These are the activations of a small neural network, seen along a few directions. Each row is one input.
In each table, some parts of the input vary, and every possible input appears once, in random order.
Descriptions start from the smaller parts, as in this example, which fits no table here: one of 8 places around a ring, together with either a single point or one of 11 places along a line or (one of 3 separate values, together with one of 4 places along a line).
Shared parts are said once, and a part with two or three values counts as separate values.

Other details of the inputs vary at random and push rows far along three fixed directions, the same in every table; ignore that.

Table:
r1: [ 48 -85  33  24 -25   8  79 -11   1 -26  11  29  48  58]
r2: [-14 -34 -13 -10 -58 -42 -14   7  -1 -54  17 106  -4  18]
r3: [-34   2 -27   3 -17  -6 -51  37   6 -28   0  54 -14 -33]
r4: [-20  52 -13 -37  67  24 -51   5  13   9 -39 -81 -37 -14]
r5: [ 42 -94  23  20 -28   0  74 -10   5 -15  10  24  50  61]
r6: [-34  16 -22 -38 -30 -36 -55  -7  -5 -42   2  63 -34  -4]
r7: [ 12  -8  12 -40  42  30   9 -54  -4 -14 -34 -56 -11  52]
r8: [ -5  45  20  16  16   9   6   0 -17  35  -5 -33  -2 -24]
r9: [ 26 -33  36  15   6  20  63  -6  -1  20   2 -26  27  31]
r10: [ 24 -61  22   4  -9  11  61 -16   8  -9  -1   5  25  51]
r11: [ -2  27  20  39  21  21  16  50  10  29  -9 -21  12 -40]
r12: [ -1  35   7  55 -19  -6  27  37  -6  58  36   1  24 -58]
r13: [ 26 -10   7   1  46  35   2   0  14   6 -32 -62 -10  11]
r14: [  2   7  10  61 -30 -17  31  34  -8  37  35  34  38 -40]
r15: [  2   7  10 -40  43  16 -11 -45  -6  -1 -26 -66 -17  33]
r16: [-25  -3 -29 -46  -9 -27 -46 -22   0 -39  -2  37 -29  20]
r17: [ 32 -58  26  18  30  26  32   6  12  -8 -28 -23  15  31]
r18: [-58  60 -38 -14 -10  -7 -85  42   9 -13  -2  42 -46 -62]
r19: [ 45 -90  24  33 -19   8  74 -20  -8 -30   1  35  58  56]
r20: [-19  -2 -44 -60 -15 -27 -58 -31   6 -56  -1  41 -37  27]
r21: [ 13  -5   0 -11  16  15  21 -22   7  17  -3 -48   0  20]
r22: [-15  65   8  54 -17  -9  13  47 -10  71  38   1  12 -83]
r23: [  7   9  13  65 -32 -12  35  29 -11  29  33  34  36 -47]
r24: [-41  30 -40 -78   2 -21 -73 -26   4 -34 -10  18 -59  12]
r25: [  4  16   4 -48  73  40 -34 -23  19  -2 -57 -84 -47  26]
r26: [  0   3   8  55 -32 -16  32  36  -6  41  37  33  36 -41]
r27: [ -5  33   2  -2   0  -1   0   6   0  34  10 -27 -10 -20]
r28: [  7 -22   2 -47  38  20   8 -48   8  -1 -24 -66 -14  57]
r29: [  5  23   5 -10  22  15   6 -16  -1  19  -1 -42  -6   2]
r30: [ -5  82  26  82 -12  -2  23  50 -25  84  30 -15  23 -97]
r31: [-28  59 -11  42  10  17 -34  56   2  44   7 -18  -1 -82]
r32: [-19 -16 -14  -5 -43 -42 -23   8  -5 -33  19  78  -4   3]
r33: [  -9   64   -6  -72   65   27  -49  -55   -2   12  -34 -110  -51   13]
r34: [ 33 -30  26  43 -13   6  61   6  -4  16  19  -2  41  11]
r35: [-10  43  17  14  19  11   8  -2  -9  37   0 -34  -1 -28]
r36: [-24   1 -25  26 -45 -10 -34  55   9 -30  17  86  -4 -49]
r37: [-14 -43 -31 -12 -60 -46 -18   4   7 -44  22  98   2  15]
r38: [-23   3 -38 -65 -11 -29 -62 -24   3 -36  -3  25 -37  22]
r39: [ -8  76  -5  11  55  30 -27  32  11  45 -18 -88 -17 -56]
r40: [-12 -21 -25 -41 -25 -32 -44 -25  -2 -55  -2  53 -17  26]
r41: [ 23 -13  20  29  -3  13  44  -7 -12   7   4  -1  27   3]
r42: [ 12 -12   8 -38  48  26   4 -57  -7 -12 -34 -63  -9  52]
r43: [-16  76  -5 -37  51  21 -38 -31  -5  32 -17 -87 -37 -23]
r44: [ 41 -59  19  -7  52  45  40 -11  20 -20 -37 -67  27  58]
r45: [  5  10  16  67 -31 -17  29  31 -20  31  26  36  39 -42]
r46: [ -1  58  11  34  52  27 -16  34   5  68 -18 -83  -9 -59]
r47: [-35  31 -45 -69   6 -25 -85 -37  -1 -38 -13  13 -48   5]
r48: [ 41 -49  20  10  23  32  30   4  17 -14 -27 -19   7  28]
r49: [ 24 -11   9 -40  41  27   6 -55   1 -12 -25 -73  -9  51]
r50: [  5  28   4  30   3   5  13   1 -13  26   7 -15  12 -27]
r51: [-18  65   4  50 -20 -11   9  46  -5  72  35  -3   6 -80]
r52: [  49 -109   20   42  -13   41   73   12   16  -42   -4   24   57   48]
r53: [ 29 -70  18 -20  18  19  50 -39   4 -17 -11 -25  20  72]
r54: [ 28 -75  25   1 -21   4  61 -14   6 -20   0  20  26  60]
r55: [ -6 -38 -21 -17 -64 -41 -14   8   2 -51  25 103  -4  13]
r56: [ -2  36  17  61 -17 -13  21  38 -12  58  32   1  30 -54]
r57: [-15   1 -38 -56 -17 -27 -62 -34  -5 -62 -11  42 -36  25]
r58: [-14  23   9  42 -17 -17  10  22 -14  28  21  25  17 -45]
r59: [ -7 -40 -29 -13 -67 -46 -16   7   6 -49  24  97  -3  16]
r60: [ 14 -15  28  31  -2  10  53   4  -4  19   9  -1  29   8]
r61: [-38  19 -28 -12 -44 -49 -46  20  -2  -8  21  64 -24 -27]
r62: [ -2  25  17  29   5  -2  11   5 -20  29   3 -13  11 -23]
r63: [-30  33 -47 -74  23  -4 -92  -1  21 -56 -33   1 -62   0]
r64: [-26 -13 -26 -28 -41 -45 -40   4  -3 -36  17  76 -19   4]
r65: [ 37 -46  14 -23  20  24  41 -37   5  -7  -9 -48  13  61]
Each input here is: one of 5 places around a ring, together with either one of 3 separate values or (one of 2 separate values, together with one of 5 places along a line).
Q: Changing only the place on the ring of 5 turns r11 into r4. The same change can be made to r60. Which row results?
A: r16
Q: Which other rows agree with r22 in the place on the ring of 5? List them by row number.
A: r1, r27, r29, r30, r33, r36, r41, r43, r48, r51, r55, r63
Q: Change only the choice among 2 separate values in r2. List by row number the other rows that result.
A: r60
Q: Change only the choice among 2 separate values in r38. List by row number the other rows that result.
A: r26
Q: Change only the choice among 3 separate values in r4. List by row number the other rows that result.
A: r3, r17
Q: Change only the place on the line of 5 in r7. List by row number the other rows that result.
A: r10, r24, r35, r60

Table:
r66: [ 39 -63  14 -20  36  39  32 -14  25 -17 -29 -58   7  60]
r67: [-15   6  -8  41 -23  -8  -5  58  11  19  20  34  14 -48]
r68: [  8  21  22  31  28  25  13  22   1  27 -16 -35   6 -27]
r69: [-26  26 -22 -42  30  10 -54   8  17   2 -21 -39 -39  -7]
r70: [-46  36 -42 -53 -41 -42 -61 -31 -11 -20  25  54 -40  -7]
r71: [ 14 -26   3 -24  49  41   8 -25  14 -15 -34 -60  -3  42]
r72: [ 14 -12  21 -52  37  17  34 -66  -7   0 -16 -73   0  70]
r73: [ 14 -64 -13  34 -50 -17  19  43  15 -40  21  92  32   0]
r74: [ 29 -58  11 -16  41  42  32 -19  19 -16 -27 -52  14  57]
r75: [ -7  19  11  52 -19  -5  -5  47  -7   5   5  44   8 -51]
r76: [-19  20 -43 -62  26   6 -73 -17  15 -41 -29 -16 -48  10]
r77: [ 25 -24  18 -43  33   4  23 -73 -12   7 -20 -65  -4  72]
r78: [ -14  102   20   80   19   14   -9   66  -14   82   10  -37    4 -117]
r79: [-23  10 -35 -70  22   0 -74  -5  24 -31 -29 -19 -57  18]
r80: [ 40 -47  19  -6  40  47  29 -30   3 -32 -36 -49  18  52]
r81: [-16  49 -18 -50  17 -26 -47 -49 -16  16  -3 -38 -40   5]
r82: [-41  42 -33 -57 -36 -57 -62 -17  -8 -26  16  56 -44  -4]
r83: [  2  31  20  24  11  -4  28 -22 -24  61  17 -47  22 -13]
r84: [ 14 -56  -4  40 -48 -15  18  33   3 -51  12  98  35  -4]
r85: [ 18 -59  13  15   0  17  34   9  10 -27 -13  20  21  31]
r86: [-66 123 -35 -37  -6 -43 -84  -3 -18  34  24  -7 -49 -65]
r87: [  2  29  25  21  15  -4  32 -21 -24  62  12 -49  17  -9]
r88: [ 14 -19  17 -53  29  26  33 -75  -8   7 -12 -70  -8  69]
r89: [  5 -58   0  39 -45 -14  19  32   3 -49  10 101  35  -1]
r90: [ 38 -35  41  24  51  59  54 -17  -2   6 -31 -71  34  33]
r91: [  8 -48  -9 -26   1   5 -11  -6  17 -53 -24  27 -13  42]
r92: [-23  14 -34 -66  26   1 -71  -7  21 -32 -29 -14 -56  15]
r93: [ 12  12  11  27  24  22  14  31  12  34  -4 -42   6 -26]
r94: [-10  77  19  91 -46 -31  42  55 -26  88  66  21  44 -97]
r95: [  6 -57   9  42 -46 -13  17  32  -5 -51   6 103  30  -1]
r96: [  3 -68  -3  31 -48 -19  20  44  12 -39  16  98  27   5]
r97: [  4 -59   5  38 -46 -16  21  34   1 -49   7 103  30   0]
r98: [-36  43 -37 -56 -36 -57 -63 -18  -7 -29  18  53 -43  -7]
r99: [ 24 -44   3  24  -5  15  30  26  17  -4   3   0  27   8]
r100: [ 26 -53   3 -17 -33  -4  43 -48  -7 -23  19  21  20  57]
r101: [ 17 -58  -3  28 -71 -51  34 -11 -19 -25  40  95  42  21]
r102: [-56 122 -38 -38 -14 -38 -84  -7 -15  44  26  -6 -65 -71]
r103: [-18  24 -31 -61  30   3 -73 -20  11 -46 -36 -10 -53   8]
r104: [   4   74   33   99   24   28   39   73   -2  106   16  -60   27 -103]
r105: [  38   27   67   67   28   42  111   -8  -19  117   21 -107   46  -16]
Q: What is each input in this table made of?
A: one of 5 places around a ring, together with either one of 3 separate values or one of 5 places along a line
Q: Changing only the place on the ring of 5 turns r73 into r74. The same change can be made to r84. Which row results?
A: r89
Q: Changing only the place on the ring of 5 turns r80 into r78. The same change can be made to r101. Which row results?
A: r81
Q: Start at r66 and move only the place on the ring of 5, one step at a time. The first step leads to r79. Which rows follow, in order?
A: r69, r67, r99

Table:
r106: [-13  16   2 -26  34  10 -16   1  11  20 -17 -47 -24   8]
r107: [  3 -52  -6 -20 -20 -19   2  16  19 -32  -2  41  -4  37]
r108: [  5 -41  -1 -11 -25   2   2 -11   2 -57  -4  55   1  28]
r109: [ 22  13   1 -42   9 -10  22 -92 -28  29  13 -73   5  55]
r110: [ -3 -44   3   1 -25 -17   5  12   5 -30  -6  59   0  20]
r111: [ -6  34 -11 -21  19  18 -14  11  16  24  -1 -47 -24 -17]
r112: [ -7  23  15 -24  44  11 -17 -21  -7  -1 -36 -41 -21  13]
r113: [ 23  13  45  83  -6  23  67  33 -14  37  13   1  45 -42]
r114: [  9  24  -7 -16  41  16 -26 -34  -8 -11 -27 -50 -11   3]
r115: [  0  26 -12 -19  36  17 -37 -27  -6  -2 -21 -50 -17  -4]
r116: [ 29 -21  60  32 -16 -16 107 -37 -30  67  34 -29  48  35]
r117: [  6 -44  -8 -20 -19   6   4 -11   9 -51 -10  42  -4  35]
r118: [-41  41  -4  25 -32 -39 -41  47 -12   7  15  72 -12 -61]
r119: [-17  50  11  -7  30  -1 -28   0 -10  14 -23 -24 -29 -22]
r120: [ 35 -19  18  73  -9  13  60  42   9  53  27 -22  53 -30]
r121: [-46  58 -40   4 -48 -38 -58  61  11   6  34  66 -27 -76]
r122: [ 12 -55 -23 -14 -15  -6 -10 -19   7 -53  -8  36   7  35]
r123: [-15  30  -6 -27  24  23 -18 -11   5   1 -14 -38 -21  -2]
r124: [  7   6  22  62 -10  21  53  46   5  49  27  -7  36 -39]
r125: [  4  10 -22 -27  35  19 -29 -18  11   7 -14 -60 -18   7]
r126: [ -5  23 -20 -23  37  16 -34 -19   0   5 -18 -55 -14  -2]
r127: [ -7 -43   3  -4 -22 -17   3  10   5 -31  -5  56   3  23]
r128: [ 22  15  25  84   0   8  43  30 -20  36  14  -5  51 -48]
r129: [  3 -48  -4 -22 -19   2   1 -18   3 -64  -7  52   3  40]
r130: [ -7  33 -17 -23  35  13 -44 -24  -8  -4 -19 -47 -17  -6]
r131: [ 31  -7  49  71   6  31  80  19 -11  26   5 -13  52 -15]
r132: [ 23 -78  -3 -21 -18  13  28 -14  18 -53  -3  36   8  60]
r133: [ 18 -73  19 -13  -8  -1  22 -18   2 -51 -20  40   7  60]
r134: [-43  69 -22 -28 -56 -58 -27 -28 -29  27  54  51 -23 -32]
r135: [  3  -4   8 -32  36  14  -1  -4  20  19 -20 -60 -21  23]
r136: [-45  58 -49  21 -39 -44 -70  51   1  12  34  63 -16 -84]
r137: [ -8 -30  -9  -8 -25 -22 -14  22  11 -21   2  55 -13  11]
r138: [  6  19 -18  -7  24  10 -17   5  11  25  -1 -56  -2 -13]
Q: What is each input in this table made of?
A: one of 3 separate values, together with either a single point or (one of 2 separate values, together with one of 5 places along a line)
Q: Changing only the choice among 3 separate values turns r136 into r106. The same change can be made to r125. Which row results?
A: r137
Q: Which other rows agree with r113 in the choice among 3 separate values? List them by row number.
A: r108, r111, r117, r121, r123, r124, r129, r131, r132, r134
Q: Start at r135 and move only the place on the line of 5, one step at a time. The first step leads to r137. Which rows follow, in order?
A: r110, r133, r119
Q: Change only the choice among 2 separate values in r119. List by row number the other rows that result.
A: r112
